A small network was shown many inputs. Here are its activations along a few directions, one row for each input.
Each table varies a few parts of the input and shows all the possible inputs, shuffled.
Descriptions start from the smaller parts, as in this example, which fits no table here: ring(5) and (point or ring(9) or (values(2) and line(6))).
Shared parts are said once, and a part with two or three values counts as separate values.
(in the rows, 128 means zero)

Other details of the inputs vary at random and push rows far along two fixed directions, the same in every table; ignore that.

A family of inputs:
R1: [139 113 121  93 132 159  96 158 128 121 175 132 132 115]
R2: [120  73  92 146 141 154 124 161 100 118 189 108 122 125]
R3: [131 153 145 128 136  99 162 119 101 152 101 139 120 152]
R4: [117 162 117 130 134  81 173 100  97 151 110 130  93 155]
R5: [130 119 107 123 116  97 134 144 114 167 128 120 110 123]
R6: [139  75 126 103 120 213  38 177 160  84 202 126 169  91]
R7: [139 151 160 121 114 109 134  84 152 103  97 142 138 150]
R8: [ 96 107  94 171 148 124 162 133 103 139 131  94 108 111]
R9: [139 162 166 120 118 123 110 109 171  99  82 149 148 134]
R10: [112 117  94 154 155 110 172 132  77 156 125 104  97 143]
R11: [138 151 149 109 131 135  97 133 151 116 113 138 146 120]
R12: [132 174 152 100 114 126 106 102 180 111 111 148 148 117]
R13: [164 141 176  85 103 148  91 109 167 101 120 171 163 137]
R14: [116 162 126 124 147 104 145 124 117 154 104 128 104 135]
R15: [114  34  75 163 129 141 126 182  90 155 192  82 116 103]
R16: [146  89 115 101 139 184  75 189 116 112 182 120 145  92]
R17: [108 128 116 167 147  91 188 110  88 143 100 106  99 153]
R18: [141 143 160 131 122 113 148 115 128 122  92 150 137 151]
R19: [154 158 164  94  94  97 106 115 175 137  90 148 151 131]
R20: [116 164 137 133 125 119 139 106 152 126  84 128 131 125]
R21: [132  98 133 131 133 163  92 149 141  99 143 118 149 104]
R22: [127  86 108 144 113 117 128 153 127 146 144 114 125 123]
R23: [111 160 119 143 139 106 157 105 132 145  88 123 113 127]
R24: [131 130 121 112 147 132 130 151 109 143 137 123 117 124]
R25: [111 111 112 149 134 114 168 121  81 150 143 123 107 156]
R26: [158 105 171 100 104 168  84 128 159  86 147 154 170 124]
R27: [119  86  88 134 145 137 146 161  63 156 188 120 100 128]
R28: [109 157 117 153 146  90 167 104 107 153  86 120  99 149]
R29: [150 158 164  93 109 143  78 103 186  95 111 159 157 128]
R30: [111 140 124 144 136 121 140 123 120 131 105 118 119 138]
R31: [109  90  93 154 141 141 126 147 110 123 171 111 115 126]
R32: [132 137 150 159 125 105 172 104 105 136  91 130 122 155]
R33: [149 143 161 104  87 113 102 116 179 127  90 144 153 134]
R34: [104 164 116 143 140  80 166  97 110 152 110 125  98 155]
R35: [144  96 151 125 126 156 112 144 122 110 138 133 153 121]
R36: [115 169 120 135 141  87 159 112 106 150  87 129  98 140]
R37: [122 138 123 154 140  98 166 119 106 132 101 120 113 150]
R38: [138 156 141 117 121 109 137  96 139 123 106 143 126 151]
R39: [102 169 112 148 147  86 174 108 115 158  91 116 103 131]
R40: [152 144 156  96 126 142  96 138 149 108 120 140 156 122]
R41: [129 129 141 155 120 107 170  92 109 134 114 134 118 161]
R42: [114 123 118 164 128 120 145 107 122 123 130 115 115 141]
R43: [114 150 123 149 132 115 150 115 141 125  96 124 124 123]
R44: [138 153 158 123 101 143 108  93 190  89 106 143 155 115]
R45: [108  90  88 150 143 138 145 145  86 137 172 101 108 139]
R46: [137  66 120 112 119 216  47 172 170  77 205 117 174  68]
R47: [ 96  95  76 164 145 135 149 142 109 134 168 103 107 116]
R48: [146 139 156  99 117 132 118 122 135 121 135 157 144 139]
R49: [102 149 115 179 135  98 184  98 117 142  87 106 105 131]
R50: [110 103  82 126 142 153 114 159 113 135 184 111 115  92]
R51: [123  75  94 147 152 148 142 167  67 152 168 109 116 125]
R52: [143  92 141 116 126 174  98 163 120 114 154 131 154 119]
R53: [133 120 124 113 142 135 138 156  91 153 143 132 119 128]
R54: [136 113 118 101 128 165  76 157 138 110 173 134 136 104]
R55: [122 179 136 110 134 112 138 115 148 142  92 137 121 115]
R56: [135 112 143 119 119 154  87 123 160  91 144 133 151 117]
R57: [148 150 154  93 119 133 101 118 155 107 130 148 149 134]
R58: [150 153 170 122 104 125 119  87 169  92 100 147 149 146]
R59: [145 153 170 132 114 135 105 107 172  95  87 141 152 128]
R60: [113 151 116 133 129 114 144  97 143 136 114 129 116 129]
R61: [102 105  78 134 155 132 139 156  87 158 179 106  93 123]
R62: [146 148 146  87 118 163  72 145 174 100 125 145 159  83]
R63: [147  92 135 137 128 172  98 155 134  97 152 115 153 111]
R64: [164 150 165  70  92 122  79 135 186 131 108 157 156 113]
R65: [125 157 132 133 136  87 179 117  82 162  95 137  99 152]
R66: [119 118 107 125 142 117 161 138  78 165 159 130  98 143]
R67: [ 99 173 107 130 140  86 174  98 120 163 109 126  90 135]
R68: [131  45  79 133 127 158  94 191 110 152 197  97 131  96]
R69: [116  57  87 157 143 150 145 166  72 136 199 112 114 131]
R70: [106 163 127 136 122 107 150  89 148 130 100 129 120 137]
R71: [145 162 170 106 115 127 114 108 160 104  83 145 151 141]
R72: [157 141 169 124  83 108 113 102 182 121  83 141 153 133]
Description of these inputs: line(8) and (point or (values(2) and line(4))).
Q: Changing only the line(8) part turns R55 into R43. The same change can be made to R64. Which row results?
A: R22
Q: Changing only the line(8) part turns R17 into R16. The same change can be made to R56. Which row results?
A: R54
Q: List by row number the other rows that have the line(8) part in common with R3.
A: R11, R12, R19, R34, R39, R40, R48, R57
Q: Change only the values(2) part in R45. List by row number the other rows that result.
A: R71
Q: List by row number the other rows that have the line(8) part in common with R60.
A: R10, R13, R23, R28, R29, R38, R51, R68

A family of inputs:
R73: [114  80 131 148 143 181 125 137 112 100 170 128 151 147]
R74: [140 189 172  94 139  92 193 103  89 165  87 173 119 170]
R75: [108  74  56 156 136  82 170 133  54 186 193  89  69 157]
R76: [142 115 124  78 140 178 126 157  86 154 188 149 128 104]
R77: [188 168 199  39  71 128  92 110 185 146 100 191 169 114]
R78: [ 82 180 124 169 108  56 167  69 159 162  55 120 101 149]
R79: [119  83 104 158 108 165  81 165 170 102 169  92 151  54]
R80: [119  77 105 136  98 172  88 148 172 118 170 126 150 101]
R81: [114  57 101 231 136  86 208 138  51 150 111  73  91 150]
R82: [143 158 188  98 101 176  90  69 194  75 110 171 176 137]
R83: [124 146 120  74 153 169  94 175 118 142 168 146 128  74]
R84: [134 102  87  96 141 137  49 186 151 124 160  92 131 103]
R85: [136 183 179  98 102 168  89  76 217  70  96 182 170 127]
R86: [159 184 174  47  91 119  69 137 195 145  94 176 162  84]
R87: [147 179 165 125 142  70 160  89  81 113  71 149 104 213]
R88: [124 118  92  99 145 160  97 150 119 104 202 136 113 123]
R89: [162  90 140  99 156 183 112 205  53 136 168 143 137 122]
R90: [ 87  96  78 205 155 128 215  99  59 137 162  86  88 125]
R91: [171 145 198 116  60 135 102  71 223  81  87 153 180 109]
R92: [108 136  96 105 159 141  86 150 119 110 185 120 105 113]
R93: [ 99  59  90 216 129  90 215 127  71 154 142  78 102 141]
R94: [188 145 203  50  86 126  98 140 168 142 105 186 178 131]
R95: [163 201 179  37 112 158  98 120 176 116 111 203 159 103]
R96: [121 189 133 118 136  70 180  55  98 139 109 146  85 189]
R97: [173  54 130 116 120 144  65 192 100 111 178 117 141 148]
R98: [114 116 117 151 144 188  90 144 159  77 169 109 148  62]
R99: [138  67 143 150 146 199  90 160 102  81 154 127 159 142]
R100: [127 101  95 101 122 131  54 171 150 125 188 113 127  98]
R101: [ 97 197 119 180 166  93 183  82 140 117  47  96 105 124]
R102: [131 136 107  70 174 184  84 200 118 141 152 121 134  74]
R103: [135  73 139 153 138 191 121 144 124  70 177 119 168 107]
R104: [116 164 131 173  89  72 189  67 166 132  68 127 115 126]
R105: [121 187 174 105 119 163  69  90 215  74  96 163 165 111]
R106: [ 84  67  72 194 123 108 189 112  80 182 157  87  87 150]
R107: [118 130 159 161 100  78 175  76 143 144  73 136 131 186]
R108: [ 98  92  71 159 175 104 187 144  21 153 194  99  77 183]
R109: [117 126  83 102 180 157  75 175 118 109 169  95 111 114]
R110: [104  80  83 150 138 166  76 179 156 133 144  76 140  93]
R111: [131 161 172 189 139  85 204  67  94  99  39 131 118 174]
R112: [126 138 165 184 109  57 187  78 113 149  31 130 111 204]
R113: [175 184 178  43  76 120  93 120 198 143  91 196 164 102]
R114: [135 113  96  82 142 145  87 206 126 172 141 107 134  74]
R115: [100 199 129 178 130  82 217  44 136 117  65 138 101 140]
R116: [133  83  79 108 115 135  86 167 132 132 203 121 119 114]
R117: [169 165 183 109 108  59 171 121  94 181  43 163 118 172]
R118: [ 57 114  45 197 200 133 172 145  74 159 134  63  79 131]
R119: [150  59 111 113 120 132  92 173 108 128 201 117 139 147]
R120: [103 187 119 184 125  50 185  80 159 145  20  87 106 128]
Q: What do these inputs look like to the network?
A: values(2) and line(4) and line(6)
Q: Changing only the line(4) part turns R83 into R98. The same change can be made to R102. Which row results?
A: R101
Q: Changing only the line(4) part turns R110 into R84. The same change can be made to R99. Which row results?
A: R87
Q: Change only the values(2) part in R75. List by row number the other rows that result.
A: R96
Q: Start at R76 and move only the line(4) part, one step at a time. The first step leads to R96. Which rows follow, in order?
A: R82, R90
Q: Change only the line(6) part in R120. List by row number the other rows that result.
A: R79, R81, R91, R93, R104
